A small network was shown many inputs. Here are its activations along a few directions, one row for each input.
In each table, some parts of the input vary, and every possible input appears once, in random order.
A made-up example of a description, with smaller parts first: values(3) and (point or ring(9) or (ring(5) and line(6))).
Shared parts are said once, and a part with two or three values counts as separate values.
In the rows, 128 means zero.

Other details of the inputs shift rows strongly along two fixed directions, in all tables alike. That doesn't count.

A family of inputs:
r1: [120 118 127 140 117 145 137 125 114 152 142 128 128 143]
r2: [120 123 124 142 108 130 120 141 118 135 138 125 125 136]
r3: [109  92 118 121 126 135 146 150 145 115 114 148 140 148]
r4: [119 126 114 135 132 121 136 134 119 135 140 110 135 143]
r5: [108 125 113 136 137 132 132 119 144 139 138 110 129 133]
r6: [124 131 135 123 127 110 137 120 119 118 125 106 127 141]
r7: [112  86 134 118 138 135 137 134 129 101 108 140 120 138]
r8: [122 131 125 140 129 127 112 125 129 117 112 117 112 142]
r9: [136 193 207 133 166 164 175 224 130 140  79  84 124  70]
r10: [112  81 136 122 141 135 136 131 125  99 111 137 118 131]
r11: [130 181 196 143 178 164 179 227 153 159  92  77 142  78]
r12: [171 150 114 113 141 109  97 108 137 115 124 169 130 100]
r13: [117 117 128 127 119 139 135 125 116 155 142 120 138 142]
r14: [119 128 113 152 138 132 129 129 132 132 136 119 128 147]
r15: [123 122 138 129 108 140 120 121 110 137 118 127 113 139]
r16: [166 108 114  85 154 124 125 123 141 106 121 193 127 113]
r17: [177 141  96 123 143 117 102 123 144 131 143 166 133 105]
r18: [124 132 125 137 121 122 120 130 113 117 117 117 109 140]
r19: [121 124 138 129 123 145 132 114 107 142 128 128 112 148]
r20: [122 125 148 120 102 134 129 114 116 129 121 120 131 133]
r21: [117 132 127 127 146 125 124 118 127 124 122 109 121 150]
r22: [114 127 131 144 100 123 119 138 118 130 133 128 139 127]
r23: [107 133 130 139 118 126 115 112 139 117 110 120 116 120]
r24: [111 127 121 140 114 128 130 119 151 123 132 110 138 120]
r25: [121 129 123 143 117 122 126 129 141 119 129 110 147 132]
r26: [120 129 147 117 119 117 132 120 116 125 133 113 126 143]
r27: [111 124 122 134 126 122 137 117 151 133 137 105 137 127]
r28: [122 121 149 114 114 128 136 111 116 138 126 115 130 140]
r29: [118 129 119 150 108 116 124 137 121 123 125 121 139 125]
r30: [116 119 133 142  95 134 123 128 118 143 127 130 142 124]
r31: [117 126 115 138 140 126 128 129 134 134 136 110 138 146]
r32: [119 131 136 131 128 133 128 123 106 129 135 126 108 150]
r33: [173 141 107 114 142 124 118 121 122 142 165 175 129 113]
r34: [116 130 138 118 130 127 127 123 109 132 135 117 118 149]
r35: [111  81 122 130 133 136 142 145 136 111 121 141 136 133]
r36: [112 129 134 123 132 121 133 106 144 123 123 105 120 131]
r37: [121 129 136 131 113 129 116 130 110 124 124 124 109 141]
r38: [112  75 124 133 136 136 140 142 132 109 125 137 135 127]
r39: [175 149 107 112 163 121 110 105 133 125 139 167 116 119]
r40: [118 122 140 116 125 138 131 114 109 144 128 119 122 147]
r41: [179 141  95 119 135 112 110 128 128 131 147 166 130 103]
r42: [162 143 100 121 132 117 105 110 154 130 140 169 137  83]
r43: [167 140  94 120 140 124 106 113 153 135 145 166 124  93]
r44: [113 130 123 137 125 134 116 116 138 122 115 117 103 130]
r45: [121 119 136 131  96 135 133 125 123 139 135 120 148 129]
r46: [110  86 120 125 129 136 144 147 141 113 118 144 138 141]
r47: [122 134 125 138 136 126 133 123 109 122 127 119 108 149]
r48: [122 128 113 149 130 127 137 134 117 132 140 119 125 144]
r49: [163 146 107  95 162 121 113  95 144 132 142 158 117 106]
r50: [118 135 131 139 113 115 119 127 114 112 112 121 123 130]
r51: [123 129 122 140 109 117 134 134 126 119 134 110 144 129]
r52: [121 116 137 125 108 129 141 122 124 148 140 115 146 136]
r53: [123 125 123 134 121 111 141 131 126 128 139 106 143 136]
r54: [110  98 130 110 131 134 142 139 138 105 100 148 124 153]
r55: [121 135 134 131 123 121 122 118 134 108 116 110 131 137]
r56: [119 123 135 128 114 118 137 131 124 136 147 113 143 138]
r57: [110 126 112 149 135 139 133 120 142 136 138 118 119 134]
r58: [120 132 146 122 107 123 125 123 116 116 128 117 128 136]
r59: [180 202 175 130 185 159 147 221 155 157  96 141 142  33]
r60: [117 125 145 130 100 133 119 117 111 132 113 130 126 129]
r61: [120 132 126 124 138 120 131 123 111 124 127 110 118 148]
r62: [170 148 125 104 125 111 100 113 119 123 136 176 127  99]
r63: [115 124 126 129 125 128 132 134 116 142 148 117 135 144]
r64: [111 132 123 138 140 138 128 109 134 126 125 118 102 139]
r65: [176 147 118  97 154 104 114 102 143 121 137 154 134 111]
r66: [177 132 109 111 122 131 110 119 125 151 149 176 134 102]
r67: [112 133 133 128 120 127 125 108 143 113 118 110 122 124]
r68: [119 127 134 134 102 124 130 134 123 126 142 118 144 131]
Description of these inputs: values(2) and (line(4) or (line(5) and ring(6))).
- Changing only the values(2) part turns r66 into r15. The same change can be made to r35. Which row results? => r7
- Change only the ring(6) part in r58. List by row number the other rows that result. => r26, r32, r34, r37, r62
- Start at r52 and move only the line(5) part, one step at a time. The first step leads to r56. Which rows follow, in order? => r53, r11, r27
- Change only the line(4) part in r16. List by row number the other rows that result. => r7, r10, r54

A family of inputs:
r69: [162 131 122 109 138 131 120 127 134 131 135 167 126 103]
r70: [161 134 121 110 140 127 121 129 130 129 134 169 127 105]
r71: [124 129 129 132 122 128 127 126 124 135 133 122 134 138]
r72: [120 131 126 133 128 124 125 123 128 125 131 117 122 130]
r73: [123 127 125 134 121 125 133 127 125 132 137 119 131 131]
r74: [165 143 117 118 137 120 119 124 134 133 142 153 138  97]
r75: [124 130 125 138 118 126 124 127 130 131 128 121 136 131]
r76: [117 118 121 134 129 129 128 133 131 125 127 131 126 133]
r77: [120 117 130 129 127 124 130 125 136 119 120 125 132 130]
r78: [122 132 133 130 120 127 124 122 122 125 127 122 120 132]
r79: [123 133 130 130 129 128 124 120 125 130 127 120 124 139]
r80: [122 120 129 129 123 127 129 134 121 118 123 132 125 136]
r81: [123 129 131 131 129 127 127 120 122 128 131 119 123 134]
r82: [121 116 134 123 131 126 133 124 130 123 125 126 130 136]
r83: [123 118 130 125 132 127 131 129 126 120 125 126 129 139]
r84: [124 131 130 129 124 127 124 121 121 130 125 120 122 135]
r85: [124 128 125 139 119 125 126 127 128 129 131 120 135 128]
r86: [126 179 190 141 163 169 168 220 139 159  95  91 129  78]
r87: [124 127 129 133 122 127 129 126 122 134 136 120 133 134]
r88: [122 119 123 130 131 127 134 133 127 120 126 128 126 139]
r89: [163 147 116 112 138 121 118 126 138 137 141 155 137 105]
r90: [123 120 132 124 123 127 130 130 125 116 122 129 127 135]
r91: [120 118 122 133 130 131 133 131 129 127 127 131 125 136]
r92: [123 131 130 130 129 128 125 120 124 129 128 120 124 137]
r93: [121 115 123 131 127 135 133 129 133 128 129 129 124 134]
r94: [118 117 129 125 129 124 131 127 137 120 124 125 130 132]
r95: [123 130 130 131 129 127 126 120 123 129 130 119 123 135]
r96: [123 119 126 131 128 125 129 130 132 115 120 125 131 133]
r97: [163 131 126 100 144 121 124 122 134 129 131 160 132 105]
r98: [122 113 128 129 124 135 129 128 126 130 125 130 124 133]
r99: [120 132 125 133 127 125 124 123 129 126 129 118 123 131]
r100: [123 134 126 131 127 127 128 121 129 129 127 120 122 138]
r101: [124 128 125 133 121 126 132 127 127 132 136 120 132 133]
r102: [120 134 125 132 127 126 123 123 132 127 126 119 123 135]
r103: [120 119 122 131 131 125 129 135 129 119 126 128 127 136]
r104: [167 143 121 110 136 122 120 124 126 139 142 155 135 103]
r105: [123 132 126 136 125 126 122 121 130 125 123 119 125 131]
r106: [123 131 126 137 126 125 123 121 129 124 125 119 125 129]
r107: [120 133 125 132 127 125 123 123 131 126 127 119 123 133]
r108: [121 127 124 135 121 124 128 129 128 130 137 119 132 128]
r109: [124 131 124 133 121 127 131 127 129 134 133 121 133 137]
r110: [123 119 126 126 130 127 135 130 130 118 125 125 128 138]
r111: [120 116 126 132 131 132 130 130 124 128 127 132 127 137]
r112: [123 118 127 130 132 128 130 132 123 122 127 129 128 140]
r113: [123 130 131 132 113 127 126 127 122 131 131 124 131 132]
r114: [124 130 130 129 125 127 125 121 120 129 126 120 121 134]
r115: [125 128 129 131 117 127 127 126 121 135 131 121 132 134]
r116: [121 128 124 134 121 124 127 129 129 131 135 119 133 130]
r117: [164 147 125 110 139 122 117 119 127 129 138 156 123 101]
r118: [123 119 123 136 129 125 128 133 128 117 121 128 129 134]
r119: [122 132 126 132 128 126 129 121 127 127 130 119 122 135]
r120: [118 117 126 126 128 133 136 125 134 125 126 127 129 133]
r121: [123 128 132 132 114 126 128 127 120 129 134 123 130 129]
r122: [122 135 132 130 120 128 122 122 124 127 123 124 121 136]
r123: [127 180 193 139 171 170 172 212 135 154  93  89 117  79]
r124: [120 117 122 138 127 130 127 131 130 123 122 131 128 131]
r125: [124 132 130 129 124 128 123 121 122 131 123 121 122 137]
r126: [122 130 126 137 126 125 124 121 128 123 126 118 124 127]
r127: [165 147 123 110 131 123 118 125 130 137 139 159 135 105]
r128: [120 118 136 122 122 126 131 126 129 120 122 129 128 132]
r129: [123 134 126 136 125 126 121 121 131 126 122 120 126 133]
r130: [158 133 117 106 146 127 123 124 142 128 135 161 133 101]
r131: [118 117 125 131 125 131 129 124 135 122 121 127 132 128]
r132: [121 116 126 130 126 131 129 131 122 128 124 132 125 136]
r133: [124 130 125 133 121 126 131 127 128 133 134 120 132 135]
r134: [124 129 131 130 125 126 126 121 119 128 128 119 121 132]
r135: [119 116 130 123 125 133 131 124 127 127 123 128 129 132]
r136: [123 129 131 132 113 126 127 127 121 130 133 124 131 130]
r137: [124 129 125 138 119 125 125 127 129 130 129 120 135 130]
r138: [124 126 129 133 123 126 130 126 121 133 138 120 133 132]
r139: [164 149 125 109 138 123 116 119 129 131 135 157 124 105]
r140: [124 117 130 123 127 127 130 130 123 120 122 126 128 137]
r141: [124 128 129 132 122 127 128 126 123 134 134 121 134 136]
r142: [125 129 129 130 117 127 126 127 122 136 129 122 132 136]
r143: [162 133 122 103 148 121 129 123 141 127 134 159 132 106]
r144: [119 115 123 132 127 133 128 131 135 127 128 129 126 131]
r145: [123 133 126 131 128 127 128 121 128 128 128 119 122 136]
r146: [118 116 130 125 129 134 132 124 129 126 126 128 131 134]
r147: [121 113 128 131 128 136 130 128 128 130 129 130 126 135]
r148: [124 118 127 128 128 127 129 133 120 122 123 129 126 138]
r149: [118 118 132 124 120 133 130 125 128 123 123 131 128 130]
r150: [121 119 125 127 130 125 130 132 133 117 124 124 129 135]
r151: [121 114 123 136 124 134 127 128 134 125 124 129 128 129]
r152: [167 141 122 110 136 122 121 124 125 138 143 154 134 102]
- Describe the family of inputs behind these rows. => line(6) and (ring(6) or (values(2) and line(4)))
- Changing only the line(6) part turns r85 into r104. The same change can be made to r77. Which row results? => r97
- Changing only the line(6) part turns r148 into r80. The same change can be made to r152. Which row results? => r121
- Change only the ring(6) part in r93. List by row number the other rows that result. => r88, r91, r110, r120, r143

A family of inputs:
r153: [ 80  82 107 143  83 114 125 100 135 110 141 116 149 157]
r154: [ 86  80 118 119 117 120 125  99 128  92 122 127 107 195]
r155: [ 85  73 116 129 110 118 119  94 121  84 104 126 114 173]
r156: [ 86  76 116 121 121 121 127  95 123  93 119 124 109 190]
r157: [ 85  80 120 124 103 117 116 102 131  81 110 131 110 184]
r158: [118 126 157 140 117 156 145 174 119 149 117 133 128 104]
r159: [205 162 104 103 163 101  96 113 147 123 146 184 131  71]
r160: [209 167 121  91 147 110  94 109 124 134 145 191 138  80]
r161: [ 87 113  96 151 111 124 111  79 130 124 133 101 108 179]
r162: [128 136 153 122 136 139 156 168 129 149 120 105 142 121]
r163: [113 129 138 151 136 157 143 172 150 143 109 128 136 105]
r164: [121 138 131 144 152 152 146 175 139 147 117 113 130 123]
r165: [117 122 147 148 136 148 147 169 150 135 116 118 139  97]
r166: [121 153 151 137 132 133 149 164 135 121 114 106 137 105]
r167: [ 86 115 110 134 103 113 120  74 126 116 143  91 119 171]
r168: [209 169 117  75 157 112 113  92 140 147 150 176 127  85]
r169: [ 93 112 121 135  81 108 112  75 123 116 124  97 123 166]
r170: [178 119  71  88 117  70  85  38 122 119 176 179 139 149]
r171: [116 163 157 130 133 140 137 144 141 130 109  96 121 100]
r172: [124 158 160 131 137 154 139 147 111 154 119 108  99 118]
r173: [ 96  96  99 155 110 109 126  97 124 108 146 101 126 176]
r174: [ 95  97 101 160  96 106 117  99 128  97 134 105 129 165]
r175: [120 138 133 149 138 148 137 177 142 136 106 118 133 111]
r176: [127 159 166 127 139 154 139 140 119 151 117 100 116 120]
r177: [ 86  74 100 151 105 121 129 100 135 121 150 113 137 168]
r178: [ 91 106 105 148 111 115 114  76 130 116 141  91 111 171]
r179: [204 164 106  98 158 113  97  99 154 127 144 180 121  66]
r180: [118 116 156 117 173 151 156 154 124 120  90 120 111 120]
r181: [118 160 142 153 146 140 127 162 138 134 102 111 120 113]
r182: [119 159 139 147 160 143 136 159 134 144 113 106 117 125]
r183: [206 168 116  90 140 122  96 103 124 141 145 195 110  73]
r184: [209 169 122  86 142 122  95  96 132 138 143 187 128  75]
r185: [179  98  64  91  95  76  86  57 130 111 168 191 154 136]
r186: [ 86  72 114 123 124 121 128  91 117  94 116 122 110 185]
r187: [119 125 155 134 131 159 154 171 116 159 129 129 125 115]
r188: [ 92 104 104 153 116 103 113  90 123 112 143  95 121 176]
r189: [ 92 109 116 150  83 109 102  97  96 116 133 115 113 171]
r190: [ 99 101 113 137  94 105 132  92 114 118 141 102 136 183]
r191: [118 162 143 148 141 151 128 148 145 138  99 107 110 108]
r192: [116 125 163 118 151 148 144 165 138 107  85 130 111 119]
r193: [132 149 160 134 138 148 150 160 113 143 122 109 132 126]
r194: [181 111  68  96  97  73  89  48 127 104 167 189 147 138]
r195: [121 127 163 136 120 156 145 166 127 146 115 126 146 106]
r196: [122 152 149 132 146 136 158 161 131 132 125 101 134 117]
r197: [208 144 105  92 137 119 104 132 121 139 152 206 133  76]
r198: [166  90  44 108 123 100  91  54 144 126 180 205 142 142]
r199: [122 127 161 130 134 159 153 163 124 156 127 121 143 117]
r200: [124 151 134 149 154 148 149 166 135 140 116 112 122 125]
r201: [208 140  93  94 169 113 115 125 148 136 162 186 141  81]
r202: [ 93 108 114 144  97 112 111  94  92 126 145 111 110 183]
r203: [ 86 113 111 144  93  98 109  91 123 101 134  99 133 164]
r204: [117 117 158 122 158 148 147 157 127 109  79 125 114 109]
r205: [121 127 158 124 134 147 162 162 136 155 123 115 145 115]
r206: [127 157 165 131 144 142 137 154 111 147 120 104 127 125]
r207: [120 127 161 130 120 144 153 165 140 145 111 120 148 104]
r208: [209 144 103  86 151 122 113 129 118 150 163 201 130  88]
r209: [125 158 164 131 130 127 137 155 127 136 104 103 132 112]
r210: [129 136 156 128 136 151 147 169 116 150 124 111 139 123]
r211: [128 148 156 143 122 145 142 170 108 135 113 122 118 112]
r212: [131 149 162 139 124 145 141 163 116 133 111 114 135 114]
r213: [203 148  98  80 161 111 120 123 144 135 164 185 149  81]
r214: [ 97 100 109 147  91 118 124 101  93 122 147 116 116 183]
r215: [124 131 142 146 138 140 140 175 143 128 113 108 136 103]
r216: [119 139 147 132 130 137 145 173 139 128 115 107 144 103]
r217: [ 81  82 105 137  97 118 134  97 131 121 152 112 146 168]
r218: [118 161 154 130 152 131 145 155 130 136 123  96 128 117]
r219: [123 152 137 155 140 145 140 168 139 129 104 116 125 113]
r220: [128 136 158 134 122 148 138 172 120 139 112 116 142 112]
- Describe the family of inputs behind these rows. => values(2) and (line(4) or (line(5) and line(6)))
- Changing only the values(2) part turns r172 into r183. The same change can be made to r198. Which row results? => r163
- Changing only the values(2) part turns r217 into r153. The same change can be made to r187. Which row results? => r158
- Change only the values(2) part in r216. List by row number the other rows that result. => r213
- Change only the values(2) part in r209. List by row number the other rows that result. => r170
- Change only the line(4) part in r192. List by row number the other rows that result. => r155, r157, r204
